A small network was shown many inputs. Here are its activations along a few directions, one row for each input.
Each table varies a few parts of the input and shows all the possible inputs, shuffled.
Descriptions start from the smaller parts, as in this example, which fits no table here: one of 4 places along a line, together with either a single point or one of 11 places around a ring or (one of 3 separate values, together with one of 8 places around a ring).
Shared parts are said once, and a part with two or three values counts as separate values.
In the rows, zero is written as 128.

Other details of the inputs vary at random and push rows far along two fixed directions, the same in every table; ignore that.
These rows show it; all are for the same input, with only those details redrawn:
[167 143 141 190 129 159 117 110 146 161 110 117  87 144 139]
[152 136 138 169 131 132 121 108 144 129 103 121  94 129 147]
[148 178 158 185 121 141 104 101 109 116  67 122  77 119 149]
[128 111 134 131 136  93 131 113 164  94 113 120 109 112 157]
[177  97 120 180 142 160 133 119 183 191 153 110 105 162 132]

Table:
row 1: [129 124 156 132 148  78 148 120 155 109 105 124 104  90 142]
row 2: [ 48  84 139  95 130  64 125 125 118  28 150 145 154  94 140]
row 3: [192  93 150 160 128 144 125 165 166 202 145 118 128 177 127]
row 4: [109  84  86  87 132 110 145 149 153 136 172 141 176 142 140]
row 5: [ 98 130 114  48 133  48 129 128 109  56 113 134 147 106 156]
row 6: [125 168 117 149 111 166 129 107 101 134 122 135 123 111 120]
row 7: [140  60 109 114 143  82 144 137 202 113 159 117 127 134 160]
row 8: [105 131 117 100 125 113 124 148 121 104 125 137 147 140 126]
row 9: [ 88 174 126 106 106 110 123 105  76  51  81 148 125  81 155]
row 10: [134 159 136 137 139 145 138 122 107 142 114 114 116 119  89]
row 11: [118 105 179 104 115  98 103 152 143  92 117 125 126 119 156]
row 12: [ 91 170 145 102 121  99 120 113  83  55  81 138 105  83 114]
row 13: [138 104 128 171 134 159 110 156 127 189 185 114 169 191 110]
row 14: [131 100 128 178 131 175 113 156 128 179 193 118 157 190 114]
row 15: [141 112  96 151 132 188 138 134 141 202 168 135 148 157 110]
row 16: [117  47 152  92 130  87 147 138 189 138 162 102 134 102 118]
row 17: [153 178 117 148 114 163 117 125  98 169 117 130 148 158 138]
row 18: [121  80  91  77 153  95 166 120 159 130 181 112 142 110 108]
row 19: [135 215 148 151 111 162  95 108  40 115  65 140  85 120 133]
row 20: [136 157 122 160 122 181 109 139 101 167 121 144 132 147 112]
row 21: [119 142 144 205 119 191  94 137  81 168 144 123 125 163 111]
row 22: [178 108 127 180 150 152 147 114 184 204 150  96 109 146 115]
row 23: [101 133 113 118 126 127 129 130 127 115 132 143 143 100 107]
row 24: [148 178 158 185 121 141 104 101 109 116  67 122  77 119 149]
row 25: [114  83  92  88 136 106 138 157 156 129 170 141 175 140 127]
row 26: [103  61 100  83 143 104 155 131 162 119 164 122 152 126 101]
row 27: [ 99 188 138  90 114  90 110 119  60  51  72 141 114  99 155]
row 28: [ 82 107 124  76 134  86 136 126 118  60 112 135 138 104 123]
row 29: [154 160 131 150 129 179 124 115 105 160 132 119 101 132  89]
row 30: [128 212 160 146 114 144  92 123  46 116  45 126 118 139 124]
row 31: [112 114 115  92 130 104 126 136 115  96 124 135 128 128 124]
row 32: [ 88 164 146 102 117 103 111 124  66  54  64 140 121 107 134]
row 33: [161 139 186 160 111 157  91 154 128 173 109 110 116 154 135]
row 34: [130 155 134 132 123 148 113 137  92 132  97 126 131 156 117]
row 35: [131 153 130 155 123 183 121 128 111 164 127 137 118 155  98]
row 36: [121 168 121 146 117 164 134 105 103 130 127 139 140 107 121]
row 37: [168 142 158 169 132 136 115 147 146 144 105 129 101 141 157]
row 38: [152 128  99 142 131 169 131 147 139 215 162 128 164 176 120]
row 39: [ 88 130 108  61 121  63 139 126 121  62 125 140 186 100 166]
row 40: [158 156 127 146 127 178 112 132  96 161 125 126 104 153 110]
row 41: [113 218 146 164 115 166 122 109  64 134  72 133 116  97 111]
row 42: [102 190 144  84 124  77 103 127  66  44  65 132 121 100 144]
row 43: [146 168 126 150 123 162 109 144 102 173 120 134 149 158 115]
row 44: [165 125  99 138 129 183 137 137 138 198 177 124 144 177 124]
row 45: [105  76  84  89 132 116 148 145 156 134 171 142 169 133 136]
row 46: [ 90 172 134 117 115 116 111 124  80  66  84 153 127  87 130]
row 47: [106 137 115 116 135 120 140 129 125 120 127 132 149  95 101]
row 48: [112  80  85  80 135 107 163 118 167 118 190 130 150 111 121]
row 49: [ 97 183 148  82 121  65 108 129  65  41  54 138 129 107 142]
row 50: [ 81 181 146 113 122 105 128 113  85  70  77 132 123  84 108]
row 51: [137 186 207 169  91 165  80 132  83 126  63 128  81 124 139]
row 52: [ 86 124 119  62 129  59 126 142 123  68 112 140 163 121 138]
row 53: [159 112 104 139 138 177 140 116 141 199 180 118 115 149  93]
row 54: [ 99  79  86  93 136 115 159 133 166 137 179 137 164 113 116]
row 55: [ 44 159 163 135 114  86 105 107  70  30  95 142 124  76 125]
row 56: [125  75  97  73 142  91 141 152 154 114 164 130 154 150 122]
row 57: [126  77  96  79 159  99 165 128 161 126 176 106 141 113  97]
row 58: [108  79  87  88 136 117 163 123 160 112 182 139 177 117 139]
row 59: [107 142 106  99 114 111 129 131 113  93 126 139 152 121 158]
row 60: [126 106 162 121 123  85 147 124 146 116 102 119 107  94 124]
row 61: [133 149 130 136 129 152 119 125  99 129 110 132 109 135 104]
row 62: [129  79  92  70 146  97 139 150 155 114 175 123 147 145 127]
row 63: [180  95 136 174 147 158 136 131 183 198 154 125 100 155 133]
row 64: [108  81  85  85 133 114 154 131 156 116 178 139 180 127 147]
row 65: [150 166 121 152 115 190 118 119  93 166 129 134 117 149 126]
row 66: [157  63 125 110 153  64 145 161 198 130 152 122 143 139 160]
row 67: [187  88 148 162 127 158 126 164 170 194 153 123 120 174 129]
row 68: [119 226 149 169 112 167 128  94  58 118  75 133 127  89 119]
row 69: [145 173 120 168 119 183 142 104  99 173 124 121 129 123 104]
row 70: [116 118 114  90 138 111 131 124 116  92 136 129 115 110 123]
row 71: [119  70  86  75 146 103 152 126 153 118 181 129 137 125 126]
row 72: [143 148 134 160 132 177 137 120 104 176 114 108 123 139  80]
row 73: [ 79 113 115  76 126  84 129 139 123  68 121 145 143 115 133]
row 74: [115 162 133 148 123 164 121 123 110 145 117 134 116 129  94]
row 75: [109  81 152  85 120  62 132 143 154  63 115 143 120 102 161]
row 76: [133 119 178 143 106 149 103 134 137 143 118 120 101 127 127]
row 77: [111 133 111  98 125 126 139 113 115 102 140 135 127 108 138]
row 78: [169 130 101 133 132 167 134 136 139 205 170 120 154 179 122]
row 79: [144 172 119 155 117 185 123 125 101 165 130 137 152 153 137]
row 80: [194 107 125 174 141 142 125 142 179 198 140 101 128 180 139]
row 81: [161 138 156 167 131 137 120 135 143 146 104 134  91 136 156]
row 82: [133  61 112 113 146  81 150 114 210 118 163 114 127 116 142]
row 83: [112  73  77  87 127 113 151 135 158 120 178 136 164 131 148]
row 84: [118  88  90  83 144 103 174 117 163 125 183 116 158 107 114]
row 85: [134 121 178 144 104 147 109 128 145 145 122 118 101 115 116]
row 86: [ 78  57 114 117 142  80 153 126 149 107 196 119 165 115 101]
row 87: [167 147 159 184 136 152 125 118 151 171 111 129  83 127 129]
row 88: [186 105 125 175 139 154 124 141 182 186 148 105 117 179 144]
row 89: [135  39 128 100 133  92 149 144 193 125 161 132 126 125 137]
row 90: [108 147 179 115 109  80 118 112 112  57  64 143  91  71 142]
The inputs of row 47 and row 23 match in every part but one. If row 69 is changed in the same way as row 47 into row 23, which row does it become?
Answer: row 6
The inputs of row 79 and row 64 match in every part but one. If row 4 is changed in the same way as row 79 into row 64, which row does it become?
Answer: row 45
The inputs of row 14 and row 13 match in every part but one. If row 11 is changed in the same way as row 14 into row 13, which row does it become?
Answer: row 33
What is each input in this table made of?
Answer: one of 6 places along a line, together with either a single point or one of 4 places along a line or one of 10 places around a ring
A walk changes only the place on the line of 4. It starts at row 16 and steps to row 60. List the rest of the walk in order.
Answer: row 1, row 22
Change only the place on the ring of 10 in row 42. List by row number the other rows that result.
Answer: row 5, row 17, row 30, row 38, row 39, row 43, row 49, row 52, row 78

Table:
row 91: [153 178 169 157 121 130  91 132  91 128  75 123  91 153 137]
row 92: [ 98  97 119  99 123 117 118 146 122  97 151 143 152 140 128]
row 93: [ 78 157 129 109 133  75 147  92 122  54  91 132 127  61 127]
row 94: [144 133  97 151 128 174 140 141 130 200 166 126 172 167 129]
row 95: [165 120 132 154 115 166 111 158 164 193 143 133 157 178 161]
row 96: [ 59 114 138  50 121  49 133 143 116  41 113 146 170  78 135]
row 97: [171 193 141 170 125 195 124 118  87 178  82 130  90 125 100]
row 98: [181  40 110 137 155 127 141 154 198 194 194  99 125 174 125]
row 99: [158 121 134 156 125 196 125 126 119 188 141 114 102 152  86]
row 100: [112 108 133 136 131 143 132 120 133 125 145 116 106 126  98]
row 101: [111 204 180 206 104 182  97  99  60 125  74 120  84  98 103]
row 102: [133 133 106 130 137 144 159 102 135 137 137 121 120 117 133]
row 103: [156 103  80 124 139 168 151 144 155 205 190 121 166 176 125]
row 104: [158 165 144 194 130 194 144 107 129 209 115 130 110 115  91]
row 105: [171 151  99 146 132 185 134 125 116 192 145 121 132 161 122]
row 106: [116 130 141  78 107  57 114 126 137  20  74 144 111  85 200]
row 107: [167 105  85 133 137 173 133 134 150 196 192 124 142 182 121]
row 108: [120 184 124 112 121 121 136 100  82  78  84 132 110  98 149]
row 109: [129  68  75  91 136 112 142 142 165 155 209 139 177 163 136]
row 110: [ 97  88 136  96 117  55 132 121 185  59 117 141 129  68 195]
row 111: [109  22 107 104 141 112 165 122 202 155 206 114 151 112  99]
row 112: [117   8 130  75 161  37 178 147 241 105 185 104 155  98 139]
row 113: [142  90  73 121 141 142 156 145 168 191 193 116 192 168 112]
row 114: [171 121 144 169 131 162 111 153 132 204 141 114 125 193 127]
row 115: [154 192 168 180 104 157  94 110 112 123  58 141  73 114 169]
row 116: [183  62 100 117 134 146 132 152 210 201 180 127 140 192 153]
row 117: [102  50 107  59 142  17 141 140 179  25 136 138 132 109 177]
row 118: [ 93 172 106  66 135  66 128 106  91  38  76 131 136  83 149]
row 119: [148 132 137 123 112 129 111 149 145 138 109 146 135 156 172]
row 120: [118 198 176 180 111 165 119  97  81 139  71 124  87  90  99]
row 121: [147 133  96 132 140 154 135 141 137 185 155 125 150 161 102]
row 122: [ 95  79 116  73 136  41 129 153 154  54 122 146 155 135 176]
row 123: [147  66 102 102 133 140 149 155 166 195 195 124 158 157  93]
row 124: [126 205 182 180 106 184 104  96  60 131  60 124  73 106  97]
row 125: [116 132 106  91 138  90 148 115 125  79 114 129 124  99 124]
row 126: [ 84  75 120  45 128  64 133 136 132  64 140 132 142 100 123]
row 127: [156  80 111 167 137 184 138 124 160 186 189 124 119 164  92]
row 128: [ 93 139 140  77 117  79 134 118 103  56  94 131 105  75 121]
row 129: [158  24 125  99 161  81 165 151 231 155 191  99 132 133 128]
row 130: [135  63  58  80 150 104 163 140 185 162 201 120 187 159 117]
row 131: [130  85 122 135 123 165 131 157 141 195 180 122 166 160 101]
row 132: [159 158 104 138 139 163 125 124 117 173 129 121 125 150 104]
row 133: [179  49  93 137 154 140 134 156 204 202 189 120 141 211 129]
row 134: [ 98 116 123 113 134 103 131 107 127  69 136 144 116 101 139]
row 135: [ 96 160 153 118 117 122 111 119  80  67  92 127  94 106 120]
row 136: [108 114 100 101 148  89 164 111 158 100 136 127 127 100 114]
row 137: [150  80 116 135 143 166 161 128 179 199 179 108 116 143  83]
row 138: [142  53 100 109 143 151 135 154 166 180 207 111 146 170  96]
row 139: [ 79 182 137 109 105  93 112 124  65  56  92 152 157 101 168]
row 140: [ 71 174 145 112 113  99 105 133  65  45  92 153 155 103 160]
row 141: [146 209 150 177 110 192 113 139  76 185  86 142 128 136 105]
row 142: [158 138 113 157 134 189 111 134 110 173 156 132 123 172 115]
row 143: [108 192 148 135 121 133 101 108  61  61  80 143  92 108 146]
row 144: [169 139 164 225 132 170 114 122 142 210 125 106  92 143 121]
row 145: [107 195 207 124 107  76  95 143  72  47  38 127 130  97 159]
row 146: [136  42  94 150 149 159 155 123 203 191 233 119 154 149 109]
row 147: [102 130  94  65 142  66 147 102 120  55 111 124 137  83 141]
row 148: [194 196 189 178 113 165  92 134  96 175  74 113  85 162 120]
row 149: [ 68 133 124  70 123  65 116 131  90  22 109 157 150 101 162]
row 150: [164 166 169 205 119 182  98 155 107 207 119 115 129 187 129]
row 151: [ 74  99  91  78 145  55 170  98 165  61 138 120 155  64 137]
row 152: [175 190 161 229 118 183  91 112 101 161  71 127  65 148 135]
row 153: [ 62 107 129  83 121  79 118 146 105  48 130 147 175 105 147]
row 154: [103  86 110  88 128 103 126 140 132  92 156 141 139 137 126]
row 155: [150 112 106 178 130 181 142 105 158 195 183 124 131 139 117]
row 156: [104 150 122 116 125 105 136  95 111  78 120 140 112  95 148]
row 157: [155 219 131 191 125 193 126  87  82 167  78 116  91 124 108]
row 158: [129 182 162 176 112 144  93 146  94 120  71 141 132 162 153]
row 159: [132  38 123  55 141  42 147 169 200 107 172 111 171 139 142]
row 160: [126 195 169 158 103 181  86 128  50 145  77 135 108 131 106]
row 161: [ 84  77 124 121 130 102 144 118 150  84 158 135 134  94 126]
row 162: [162 112 117 168 130 202 117 128 125 177 157 123 110 168  98]
row 163: [ 91 210 173 141 102 144  82 130  36  81  61 138 106 118 125]
row 164: [ 77 167 147  78 129  64 143 102 102  33  61 148 103  45 137]
row 165: [150 161 122 190 126 189 148  95 124 192 134 116 120 124 118]
row 166: [156 173 142 148 117 179 113 130  95 173 111 124  99 141  92]
row 167: [ 76  38 105  64 136  79 140 163 168 100 197 128 197 129 124]
row 168: [182 220 204 184 110 154  92 121  69 122  35 111  62 123 122]
row 169: [140 190 174 224 110 148  94 102  97 124  58 132  80 110 148]
row 170: [101 111 106  45 136  57 147 140 137  68 116 142 140  83 128]
row 171: [ 76 166 140  60 120  64 129 133  84  39  63 156 139  68 142]
row 172: [118 171 122 138 129 138 123 135  99 138 112 131 158 131 117]
row 173: [174 121 150 188 143 156 118 130 151 187 132 108  88 153 122]
row 174: [117 113  98  94 126 101 141 115 126  92 148 131 125 116 146]
The inputs of row 100 and row 101 match in every part but one. If row 127 is changed in the same way as row 100 into row 101, which row does it become?
Answer: row 161
The inputs of row 153 and row 154 match in every part but one. If row 172 is changed in the same way as row 153 into row 154, which row does it become?
Answer: row 132
What is each input in this table made of?
Answer: one of 6 places along a line, together with either one of 4 places along a line or one of 10 places around a ring
Change only the place on the ring of 10 in row 125. List by row number the other rows that result.
Answer: row 97, row 99, row 108, row 128, row 135, row 143, row 147, row 162, row 174
Change only the place on the line of 4 in row 122. List by row number the other rows that result.
Answer: row 114, row 119, row 159
Change only the place on the line of 6 in row 169. List by row number the other rows that result.
Answer: row 117, row 122, row 133, row 152, row 158
Change only the place on the line of 4 in row 158. List by row number the other rows that result.
Answer: row 95, row 145, row 150
